These are the activations of a small neural network, seen along a few directions. Each row is one input.
Each table varies a few parts of the input and shows all the possible inputs, shuffled.
Descriptions start from the smaller parts, as in this example, which fits no table here: one of 4 places along a line, together with either a single point or (one of 2 separate values, together with one of 5 places around a ring) or one of 11 places around a ring.
Shared parts are said once, and a part with two or three values counts as separate values.
In the rows, 100 means zero.

Other details of the inputs vary at random and push rows far along two fixed directions, the same in every table; ignore that.

A family of inputs:
R1: 134  80 129 126  90 108  81 120 114  67 112
R2: 140  77 126 125  86 112  72 133 123  78  93
R3: 105 125 133 119 105  92  50 101 118  96  85
R4: 131 107  99  75  92 104 149  56  88  38  79
R5:  96 112  72  60 113  82 144  70  73  84  99
R6: 136  83 123 111  83  98  76 110 113  74 106
R7: 131 100 110 120  99 122  66 139 123  70 120
R8: 136 112 103  64  94  87 134  62  84  43  93
R9:  63  73  83 119 116  98  95 126  87 153 127
R10: 133 102 118 108  91 129  65 135 129  88 114
R11: 126  75 126 120  84 103  71 127 114  96 105
R12:  37 128  93  95 117  88 134  54  76 114  73
R13: 130 105 117  95  91 110  66 126 129  76 122
R14:  64 121 112 131 102  79  67  99 120 150  93
R15:  68  71  81 115 117 102  92 121  92 161 120
R16: 101 113  70  67 111 101 151  74  69  87  89
R17: 121  73 126 116  90  92  69 122 119  94 114
R18:  68  59  97 119 100 101  93 108  93 160 116
R19: 127 122  80  65 106  93 122  84  90  49  97
R20:  59 148  90  98 110  83 147  47  88  97  72
R21: 115 122  73  74 109 104 142  79  79  48  96
R22: 108 163 108  92  97  87 121  59 102  69  61
R23: 134  76 127 132  89 107  74 132 121  65 105
R24: 113 125  74  60  94 103 132  72  90  54  91
R25: 143  98 104 119 107 119  62 135 119  79 114
R26:  79 117 129 116 113  84  59 102 115 119  90
R27: 141 109 104  77  93 106 133  71  83  52  85
R28: 130 109 114  95  86 121  75 125 121  79 112
R29: 131  95 103 107 104  99  69 124 104  94 119
R30: 117 131 140 122 103 101  52 111 118  86  78
R31:  32  99  54  61 101 107 164  59  78 139  98
R32: 117 124 140 135 111 109  47 110 125  88  85
R33: 121  98 105 109  92 117  63 140 119  96 111
R34:  59 103  49  67 110  99 156  75  67 125  88
R35:  87  86  84 107 103 103  82 131  98 134 111
R36: 113 157 112  78 109 101 126  51  91  48  51
R37:  77 113  61  63 101 110 152  75  81  98  85
R38:  64  67  95 120 111  99  98 119  87 153 129
R39:  60  55  96 117  87  92  95 122 100 154  98
R40:  45  72  66 105 106  91  89 120  90 174 119
R41: 109 157 108 104 107  94 119  57 109  69  67
R42:  36  72  72  98 104  92  92 121 102 171 122
R43:  36  55  87 110 111  81  91 121  88 196 132
R44:  23  66  77 103  93 100  85 120 104 196 129
R45:  39  74  62  78  97  90 170  57  71 130  77
R46: 126 101 119 115  93 125  67 134 127  77 127
R47: 128  78 122 116  88  97  63 118 108 102 118
R48: 118 169 106  88 103  94 134  50 102  54  54
R49: 142 119 101  71  99 102 130  78  80  51  93
R50: 136  80 121 116  82  98  70 120 120  71  99
R51: 146  92 120 116 106 115  75 120 109  81 117
R52: 114  77 118 122  96 104  85 115 100  97 119
R53: 103  97  90  68  90  81 146  66  88  59  79
R54:  42  51  92 117  94  91  91 118  85 194 117
R55: 130 125  83  72 100 119 128  80  99  43  90
R56:  82  91  83  75  93  97 159  62  76  97  79
R57: 132  93 108 113 104 105  66 138 105 101 116
R58:  97 133 127 125 106  79  65 100 129 110  92
R59: 130  84 119 120 104 113  70 133 107 110 117
R60:  33  81  59  70 106  79 154  63  57 161 105
Description of these inputs: one of 6 places along a line, together with either one of 2 separate values or one of 8 places along a line.
Changing only the place on the line of 6 turns R52 into R18. The same change can be made to R21. Which row results?
Answer: R25
Changing only the place on the line of 6 turns R6 into R4. The same change can be made to R60. Which row results?
Answer: R51
Change only the choice among 2 separate values in R12. List by row number the other rows that result.
Answer: R20
Which other rows agree with R59 in the place on the line of 6? List them by row number.
Answer: R2, R10, R16, R27, R34, R36, R37, R48, R56
Change only the place on the line of 8 in R17. List by row number the other rows that result.
Answer: R5, R8, R13, R19, R42, R43, R53
Change only the choice among 2 separate values in R3. List by row number the other rows that result.
Answer: R14

A family of inputs:
R61:  51  79 110 119 112  79  66 108 104 183 120
R62: 144 147  97  63  80 134 131  81 124   8  69
R63: 109 118  73  71 122  91 146  69  70  66  92
R64: 105  90 106 127 115 101  70 138 108 115 140
R65:  40 104  79  73  89  70 148  49  77 114  73
R66: 147 128  89  56 104  84 134  62  88  33 101
R67:  52  78 106 134 121  88  63 127  94 194 106
R68:  40 101  76  99 110  85 150  54  74 128  70
R69:  81  51  95 133 108 114  69 141  99 154 126
R70: 156 141 117  76  87  90 127  45 106   7  70
R71:  58  62  92 114 104  76  60 142 103 170 135
R72: 171  83 145 136  88 121  50 148 136  60  94
R73: 167 115 111 109  88 147  42 154 144  50 117
R74: 134  74 135 140  94 120  61 141 130  84 103
R75:  79 152  76  76  93 110 135  62 107  74  64
R76:  62  79  56  73 106  98 156  74  57 132  90
R77:  98 113  86 110 108 117  56 149 129 123 123
R78: 173  92 132 128  95 131  55 143 122  43 135
R79:  44 115  80  60 107  68 141  50  65 123  86
R80: 161  81 146 122  80 111  54 129 145  60 110
R81:  57 122  78  68 110  78 150  51  58 136  81
R82: 159 144 112  86  97  97 130  56  93   9  52
R83: 170 121  94  60  86 112 137  74  79  18  89
R84:  46  77 107 139 126  92  64 124  95 187 113
R85: 128  71 139 122  76 104  51 143 136  82 109
R86:  99  92 121 136  89  94  65 120 114 132  95
R87:  51  40  90 112  90  94  66 141 100 175 133
R88: 126 115 110  85  89 115 148  72  99  30  89
R89:  73  90  83  74  83  98 159  70  79 113  78
R90: 182  83 133 113  86 117  45 134 130  50 128
R91:  68  99  58  72 120  81 150  76  61 127  92
R92:  34 108  91 122 113 110  55 133 122 190 113
R93:  69 102  60  66 108  79 150  75  62 132 100
R94: 122 115 138 133 114 106  57 121 114  91 122
R95:  46 116  80  93 102  88 161  47  75 106  83
Changing only one part turns R70 into R66. The same change can be made to R75. Which row results?
Answer: R77
What do these inputs look like to the network?
Answer: one of 5 places around a ring, together with either a single point or one of 6 places along a line
Which other rows agree with R72 in the place on the ring of 5? List them by row number.
Answer: R62, R74, R80, R85, R88, R89
Change only the place on the ring of 5 in R81. List by row number the other rows that result.
Answer: R83, R86, R89, R93

A family of inputs:
R96: 113 131 112  87  94 107 123  61  99  61  70
R97: 110 144 104  78 100  88 123  64  98  58  78
R98:  84 108 116 120 102  90  69 110 118 125 103
R99: 153 129 138 129 105 105  49 123 128  64  99
R100: 117 117  74  61 104 114 124  95  93  60  98
R101:  80  98 122 126  95 107  75 112 115 132  92
R102:  66 121  90  82 101  89 132  59  88 104  75
R103:  83  80  72  72  95  93 146  74  73 103  98
R104: 141 153 110  80 116  97 121  66  88  37  74
R105: 106 130 111  88  94 106 124  63  97  68  70
R106:  60  72  63  72  96  88 150  73  69 134  98
R107:  66 121  91  82 100  89 134  64  87 103  74
R108: 137  73 119 119  95 112  75 134 112  79 124
R109:  75 104 112 127 104  92  63 119 107 135 102
R110: 135 122 129 129 107 102  55 116 123  84 100
R111:  61  97 106 127 121  92  73 117  99 165 104
R112: 130 145 111  78  96  97 122  60  99  33  67
R113:  62  71  73 103 108 111  76 135 106 158 125
R114: 149 106  99  69  94 107 140  71  87  22  96
R115: 131 145 117  81  97  93 113  70 109  41  78
R116:  93  61 102 111  94 103  89 130  98 125 120
R117: 136  96 102 103 103 123  57 142 122  81 120
R118:  83 106 112 126 104  92  61 112 110 126 103
R119:  85 101 111 131 101 100  81 116 118 122  88
R120:  98  62 103 111  97 104  94 124 101 115 122
R121: 124  92  90  80  96 104 135  77  86  54 103
R122:  91  55 103 123  98 106  82 131 103 129 128
R123:  88  83  83 113 103 119  72 146 109 144 137
R124:  97  58 102 116  97 104  86 123 105 120 125
R125:  77 107  59  59 107 107 138  87  82  99  99
R126: 109 136 107  83  97  95 119  68  99  59  72
R127: 114 140 102  86 118  94 119  68  85  71  79
R128: 103  63  98 109  94 100  80 126 102 132 117
R129:  86  83  74  71  96  94 147  74  72 101  97
R130:  91  84  85 101 106 116  72 138 110 124 121
R131:  53 121  80  88 112  85 137  65  78 129  82
R132:  92 107 115 125 119  96  67 113 106 132 102
R133: 145  77 115 109  90 106  70 135 112  87 114
R134: 107 128 109  88  94 106 123  61  99  67  71
R135:  55  74  68  73  98  91 154  80  67 128 103
R136:  78  81  77 110 104 117  80 140 105 154 137
R137:  84  98 107 132 101 100  80 111 119 124  89
R138:  85  83  74  71  95  94 147  76  71 100  96
R139: 129  97  91  73  92 102 134  79  85  51  99
R140: 144  79 115 107  90 106  78 129 109  79 111
R141: 106  65  96 108  93  99  81 123 102 126 117
R142: 147 132 134 121  99 102  52 113 120  54  94
R143:  84 103 119 120 101  92  69 112 121 127 102
R144:  89  87  75  68  94  94 153  75  70  93  94
R145:  62  97 101 129 111  91  74 109 107 159 105
R146: 133 143 104  89  98 102 131  64 102  32  61
R147: 126 111 125 134  98 107  66 118 129  83  88
R148:  80  79  75  77 100  98 151  72  73  99 105
R149: 144  77 114 110  90 106  68 132 112  89 114
R150: 122 119 128 127 102  99  49 118 119  87 101
R151:  83 112  57  65 103 111 145  90  79 105 112
R152:  37  68  58  71  98  85 158  76  62 155  98
R153:  46  42  87 119 101  98  96 125  93 175 129
R154:  77  98 118 123 101  91  66 113 122 138 105
R155: 127 117 136 120  97  98  58 119 132  82  99
R156: 102  66 102 109  94 103  88 124  99 114 119
R157: 101  66 100 107  94 101  91 125  98 117 115
R158:  41  92  95 129 113  88  80 111 100 181 105
R159:  84 113  57  65 104 111 144  89  79 102 111
R160: 148 107  97  68  91 105 136  75  85  28  94
R161:  99  64  98 108  94  99  83 130 101 133 117
R162:  38  83  94 134 103  94  92 115 107 173  92
R163: 147 132 137 115  97  99  62 112 129  54  96
R164: 148  79 115 108  90 107  74 126 111  78 113
R165:  37 111  80  82 104  79 136  58  88 139  85
R166:  46 115  77  87 122  83 135  61  73 143  85
R167: 168  88 122 106  88 109  72 126 114  53 109
R168:  37 107  87  88  98  96 143  62  81 139  74
R169: 150 124 137 119  94 106  55 109 131  52  90
R170:  93  58 103 119  97 105  89 129 101 123 125
R171: 161 107 106 111  98 128  55 146 127  67 132
R172: 132 150 108  77  99  91 119  57 104  35  78
R173: 164  87 126 108  93 114  80 125 115  43 116
R174:  68 133  86  81 105  84 131  62  78  97  78
R175:  68 127  89  80 104  82 131  58  90 106  84
Changing only one part turns R112 into R169. The same change can be made to R167. Which row results?
Answer: R106
Changing only one part turns R155 into R143. The same change can be made to R109. Which row results?
Answer: R142
Changing only one part turns R158 into R145. The same change can be made to R98. Which row results?
Answer: R172
What do these inputs look like to the network?
Answer: one of 5 places along a line, together with either one of 2 separate values or one of 6 places along a line or one of 8 places along a line
Change only the place on the line of 6 in R140. List by row number the other rows that result.
Answer: R116, R120, R133, R144, R170
Change only the place on the line of 5 in R133. List by row number the other rows that result.
Answer: R128, R141, R149, R161
Change only the place on the line of 5 in R151. List by row number the other rows that result.
Answer: R123, R136, R159, R171
Change only the choice among 2 separate values in R117. List by row number the other rows that result.
Answer: R136
Change only the choice among 2 separate values in R123. List by row number the other rows that result.
Answer: R130
